Each row below holds a small network's activations on one input, seen along a few directions.
In each table, some parts of the input vary, and every possible input appears once, in random order.
Descriptions start from the smaller parts, as in this example, which fits no table here: values(2) and (point or line(11) or (line(4) and ring(5))).
Shared parts are said once, and a part with two or three values counts as separate values.
(in the rows, 128 means zero)

Other details of the inputs vary at random and push rows far along two fixed directions, the same in every table; ignore that.

Table:
R1: [112 128 160 178 163 192 100 102  89 115 120  89 168 130  98  80]
R2: [181 102 165 189 157 184 126 103 161 128 119 178 160 182 159 147]
R3: [ 97 139 121 118 121  96 198 134 121 150 190  73 117  62  71 140]
R4: [108 145 121  92 114  89 134 153 121 129 143 100 113  97 114 113]
R5: [104 128 148 166 143 181 131 108  84 117 114  90 170 125 118 105]
R6: [ 93 158 124 123 114  99 199 128 127 139 177  78 106  57  64 139]
R7: [ 91 151 121 143 142 144 132 129 103 117 154  57 146  87  84  94]
R8: [131 124  91  48  83  51 130 143 151 136 110 144  73 122 141 156]
R9: [105 138 153 176 164 198 125 117  94 113 136  88 180 121 106  73]
R10: [135 126 157 181 166 174  95 112 108 111 108 114 165 156 128  92]
R11: [133 114 121  90  97  94 108 149 141 133 117 173 102 140 161 150]
R12: [108 132  95  82  90  65 121 152 139 135 137 128  87 105 127 156]
R13: [141 112 169 169 158 196  91 107 106 120  98 151 163 167 141  89]
R14: [173 110 110 121 119 112  75 130 172 131  92 215 109 195 188 158]
R15: [ 91 152 131 141 136 159 139 132  98 134 152  82 154  93 100  96]
R16: [120 139  73  54  82  52 145 151 156 143 128 133  81 110 141 165]
R17: [143 128 102  80  94  64 171 156 153 146 165 141  73  94 113 187]
R18: [197  94 112 108 122 112  86 123 176 115  67 237 112 219 214 160]
R19: [176 105 148 151 151 152  92 110 133 110  71 182 152 204 182 122]
R20: [120 136 139 150 146 145 162 122 129 138 160 107 129  97 111 139]
Each input here is: values(5) or (values(3) and ring(5)).
Q: Which other rows does R7 become when the values(3) part takes its other values? List them by row number.
A: R9, R18
Q: Which other rows does R1 become when the values(3) part takes its other values? List them by row number.
A: R8, R13
Q: Which other rows belong to the same alternative as R17? List them by row number.
A: R2, R3, R6, R20

Table:
R21: [110 127 156 181 148 176 104 123 104 119 133 130 164 128 121  99]
R22: [127 130 136 161 155 173  89 107 117 124 105 118 154 146 128 100]
R23: [129 112 169 159 150 167 135 103 102 123 104 122 158 146 139 116]
R24: [107 148 128 112 112 109 159 146 130 147 162 119 118  86 103 125]
R25: [126 129 138 150 154 158 113 117 109 109 118  96 164 146 116  82]
R26: [164 114 123 120 126  99 123 118 165 119  95 157 120 172 170 149]
R27: [105 142 114 109 112 112 138 156 130 140 175  94 112  87 106 141]
R28: [116 121 154 160 141 168 145 109 106 127 113 106 171 129 133 115]
R29: [ 86 149 106 113 112 102 130 149 126 129 165 102 111  87 109 128]
R30: [169 118 114 121 134 129 106 126 142 116  80 174 125 175 178 141]
R31: [110 158 108 102 123  92 161 146 140 145 169 100 105  78  99 127]
R32: [147 107 123 111 110 118 139 128 156 136 123 173 112 136 144 158]
R33: [175  99 106  95 104 102 122 128 187 134 109 219  90 175 184 183]
R34: [ 97 147 104  85  95  97 159 149 109 129 131  89 115  81 111 132]
R35: [155 105 135 106 111 111  77 125 143 132  87 197  98 173 166 141]
R36: [130 130 178 172 158 179 134 115 104 132 137 136 152 131 112  98]
R37: [152 111 127 109 106 103 107 155 155 141 136 177 106 139 152 159]
R38: [116 135 139 174 162 162 103 122 115 117 137 117 153 126 119 101]
R39: [ 94 137 131 114 116  97 126 147 112 129 155 112 102  87 101 121]
R40: [125 134 140 165 149 195 127 111  94 110 104 110 171 146 139 106]
R41: [123 143 150 168 151 180 139 118 120 133 147 127 157 129 121 107]
R42: [ 94 135 110  85 102 100 140 149 108 135 141  95 126  92 110 111]
R43: [ 99 153  99  94 107  83 122 136 136 128 139  74 101  92  91 118]
R44: [117 140 105 103 115  91 167 130 149 126 159  84 102  85  88 137]
R45: [140 130 141 179 154 158 144  99 115 117 127 102 158 142 106 121]
R46: [131 118 155 185 149 184 144 101  98 129 120 127 174 142 118 125]
R47: [111 138 119  84 103  96 149 143 105 125 122 106 102  97 117 133]
R48: [168 130 138 141 140 122 117 124 165 125 124 176 123 165 146 129]
R49: [154 112 106  96 127 104  98 136 146 126 101 169 118 166 168 129]
R50: [139 121 109 106 108 118  86 128 152 133 101 174 108 164 165 145]
R51: [173  97 151 122 123 118  90 143 150 134 118 204 102 170 165 156]
R52: [141 125 154 182 170 185 105 123 117 126 141 115 163 137 122 110]
R53: [111 155  97  91 109  85 154 143 125 115 130  72 108  93 103 126]
R54: [166 119 129 128 129 107  99 143 164 124 134 158 111 155 142 146]
R55: [134 114 168 180 155 179 142  98  89 126 119 126 160 143 112 123]
R56: [125 127 141 163 159 164 141 105 114 123 114  94 165 133 135 113]
R57: [167 108 113 116 129 117 127 120 170 130 116 179 107 153 156 159]
R58: [ 98 153 105 111 116  76 128 149 139 119 162  89 102  86  92 122]
R59: [104 141 102 113 109 106 173 129 120 140 155  94 117  95 104 155]
R60: [ 95 139 102  89 110 110 138 144 113 131 143  93 125 104 119 114]
R61: [116 123 127  96 110 102 163 132 130 137 149 117  95  90 101 144]
R62: [ 92 143 104  93 104  94 171 135 128 137 145  78 116  88 122 144]
R63: [163 104 106  79  86  78  75 139 174 140  83 225  85 179 188 166]
R64: [123 114 164 152 153 180 109 114  82 117 111 120 165 146 125  82]
R65: [138 126 139 183 163 175 142  98 106 126 124 111 165 140 116 123]
Q: Changing only one part turns R56 into R28. The same change can be made to R49. Which row results?
A: R42
Q: What do these inputs look like to the network?
A: line(5) and ring(9)
Q: Which other rows does R54 become when the ring(9) part takes its other values? List them by row number.
A: R25, R26, R43, R44, R45, R48, R53, R58

Table:
R66: [ 92 156  74 102 124 136 155 115  97 110 113  43 158 109 105  90]
R67: [186 109 129 134 143  98 136 125 178 133 129 187 115 173 166 163]
R68: [130 127 115  85 104  85  99 137 134 141 111 155  90 129 129 132]
R69: [126 109 172 178 147 179 122 116  88 122 122 131 175 152 131 112]
R70: [110 149 157 151 143 154 177 132 106 123 164  88 147  83  84 101]
R71: [ 99 137 150 131 135 138 126 131 104 123 131  97 150 106 107  78]
R72: [120 125 128  90  99  97 132 133 124 148 131 152  90 113 118 146]
R73: [123 135 140 192 155 174 142 115 132 131 164  92 166 117 105 131]
R74: [125 132 120 106 111 114 197 112 115 121  93  85 122 109 136 162]
R75: [118 136 130 146 146 165 130  91  94  93  59  62 166 148 146 102]
R76: [139 143 109 107 120  84  92 137 144 115 106 156 102 154 144 119]
R77: [164 120 151 175 156 156 126  94 151 134 127 160 131 158 120 137]
R78: [109 128 143 148 137 140 111 133  94 118 123  97 158 127 115  98]
R79: [107 147 103  70 105  78 115 152 143 122 139  91  87  93 101 107]
R80: [190 106 158 162 159 156 123 125 137 121 109 198 145 186 174 142]
R81: [131 104 137 118 112 109 123 129 127 130 117 180 114 148 150 147]
R82: [108 142 110  84 101  64 123 145 126 136 127 130  98 108 119 124]
R83: [122 114 145 174 149 184  76 114 112 122 104 150 166 156 149 105]
R84: [119 141  97  95  92  83 155 165 146 142 168 120  95  85 119 173]
R85: [101 149  84 119 129 129 217 101 122 134 151  44 153  87  83 130]
R86: [ 93 125 148 158 147 173 108 112  80 120 125  77 158 103  87  85]
R87: [ 97 132 140 140 136 164 153  92  75 112  70  49 171 117 130 102]
R88: [112 129 139 169 151 152 156 103 121 129 164  75 138  92  70 125]
R89: [158 121  86  94 109 120 177 118 140 128 100 156 129 153 156 162]
R90: [133 140 102  93 111 100  82 152 167 119 119 158 103 144 160 121]
R91: [122 107 161 152 133 169 122 119  95 132 128 120 150 132 115 123]
R92: [138 129 165 183 165 165 155 104 140 122 149 119 160 132 108 105]
R93: [139 111 141  94 104  97 130 140 144 134 122 188 105 145 158 137]
R94: [152 120 151 127 130 143 140 129 138 129 134 151 117 124 121 132]
R95: [101 156 132 129 126 130 172 130 101 138 167  75 114  62  61 124]
R96: [171 122 146 173 145 173 105 117 147 132 110 212 137 177 167 148]
R97: [177 107 135 121 129 113 129 119 190 135 129 187  99 157 142 154]
R98: [112 124 156 146 131 176 124 127 118 137 136 146 146 128 140 110]
R99: [129 116 109  90 102  68 103 145 138 127 111 165 100 137 149 141]
R100: [101 137  54  37  78  64 167 136 125 138 109  96 110 103 131 137]
R101: [121 126 151 161 135 178 110 116 113 140 121 167 146 148 146 122]
R102: [144 121 167 215 174 184 143  99 119 117 144 105 183 148 109 115]
R103: [114 135 103  66 105  55 132 162 129 138 137 115  98 103 131 128]
R104: [179 102 123 125 121  95 125 122 179 134 130 173 101 161 143 178]
R105: [117 121 115  98  91 100 124 154 137 146 142 151 108 123 147 164]
R106: [134 144 107 129 120 100 143 127 174 149 156 148  99 116 124 162]
R107: [122 124 119  73 102  69 152 156 128 143 145 141  96 111 140 149]
R108: [150 111 132 148 146 151  63 114 129 102  91 153 132 175 145 109]
R109: [155 124 105  85 123  91  85 147 151 119 108 146  95 156 154 128]
R110: [103 141 135 164 154 153 101 120  96  99 122  85 158 128 105  81]
R111: [112 120 108  63  81  77 180 120 119 133  83 109  99 115 158 171]
R112: [117 146 107  84  96  89 159 162 158 143 166 135  89  80 120 152]
R113: [172 104 126 144 132  97 128 115 177 126 123 196 110 170 155 169]
R114: [169 103 137 186 153 163 103 102 172 128 121 197 143 182 165 158]
R115: [111 145 132 119 135 131 176 142 102 137 173  61 122  64  75 125]
R116: [ 95 134 114  91 102  91 125 149 106 135 144  72 113  84  90 122]
R117: [102 129  73  51  80  86 189 128 118 142 120 110 114 106 132 151]
R118: [129 132 158 178 150 165 154 127  96 118 147 100 164 118 102 120]
R119: [106 136 105  74  94  87 111 158 152 141 136 138 101 104 139 126]
R120: [136 145 113  97 104  69 162 147 142 138 146 154  84 105 118 159]
R121: [149 119 140 155 139 162  65 117 136 132  87 200 144 184 175 119]
R122: [128 120 109 106 104 104  88 150 142 135 118 155 120 143 159 144]
R123: [114 133 155 179 153 167 157 118  93 117 147 101 157 105  92 115]
R124: [112 151  84  80 114  82 103 164 146 127 142 105 100 110 139 126]
R125: [130 142 104  95 113  97 155 162 146 143 164 129  99  94 132 162]
R126: [102 129 127  84 111 102 155 148 106 148 158  89 104  81 101 131]
R127: [ 93 147 122 148 128 148 157 137 110 132 170  88 134  72  89 134]
R128: [136 135 126 131 151 125 100 137 119 109 117 112 141 148 141  96]
R129: [105 141 131 129 121 129 169 141 100 132 171  60 125  67  67 134]
R130: [107 138 101 128 125 126  83 137 132 114 126 119 125 128 134 116]
R131: [152 122 102 117 116 111  62 147 161 115 103 172 118 179 179 142]
R132: [150 121 154 175 172 169 144 104 130 132 150 103 154 131 106 121]
R133: [159 108 121 113 130 126  74 143 152 135  98 194 125 176 193 136]
R134: [158 131 124 135 129  88 145 119 170 137 137 171 103 146 132 157]
R135: [153 123 148 173 153 168 127 111 170 132 141 162 146 152 143 131]
R136: [ 84 128 137 147 125 162 131 127  97 136 149 109 145  99 112 122]
R137: [124 127 106  87  98  79 154 147 137 136 152 127  78  85 100 166]
R138: [163  91 173 140 134 171  98 112 134 129  97 206 135 183 165 123]
R139: [129 135 156 168 163 173  91 118 115  99 109 117 167 156 129  65]
R140: [ 96 140 164 164 143 166 146 113  78 132 139 107 156 111  98  96]
R141: [143 128 108 107 115  83  90 148 143 109 111 142 113 159 151 129]
R142: [161 121 139 174 163 163 128 115 160 136 143 151 150 156 151 142]
R143: [139 116 114  76 113  85 103 150 135 140 117 141  98 130 143 133]
R144: [ 98 146 117 123 128 125 110 138 102 113 142  49 132  97  83  98]
R145: [144  92 158 149 133 164 101 108 113 127 104 179 133 164 146 135]
R146: [ 96 133 151 156 148 186 137 129  89 139 153  94 165 105 120 105]
R147: [181 100 142 162 148 153 153  73 155 115  56 157 151 197 186 168]
R148: [100 158 127 140 144 146 108 120  98 115 133  66 132 103  80  80]
R149: [141 109 170 155 152 183  86 111 116 121  97 148 157 159 136  84]
R150: [ 93 165 126 164 151 172  95 122 104 117 133  82 155 115 104  79]
Q: Changing only one part turns R141 into R102. The same change can be made to R131. Which row results?
A: R73
Q: Changing only one part turns R87 into R74. The same change can be made to R116. Which row results?
A: R129
Q: Changing only one part turns R115 into R109. The same change can be made to R70. Which row results?
A: R139
Q: What do these inputs look like to the network?
A: line(5) and (values(2) or (values(3) and ring(5)))
Q: Which other rows does R126 become when the values(3) part takes its other values? List them by row number.
A: R107, R146
Q: Which other rows does R108 become when the values(3) part takes its other values? List them by row number.
A: R110, R130
Q: Which other rows does R72 become when the line(5) part takes its other values? List them by row number.
A: R68, R77, R95, R148
Q: Which other rows does R89 become when the values(2) part takes its other values? List them by row number.
A: R74
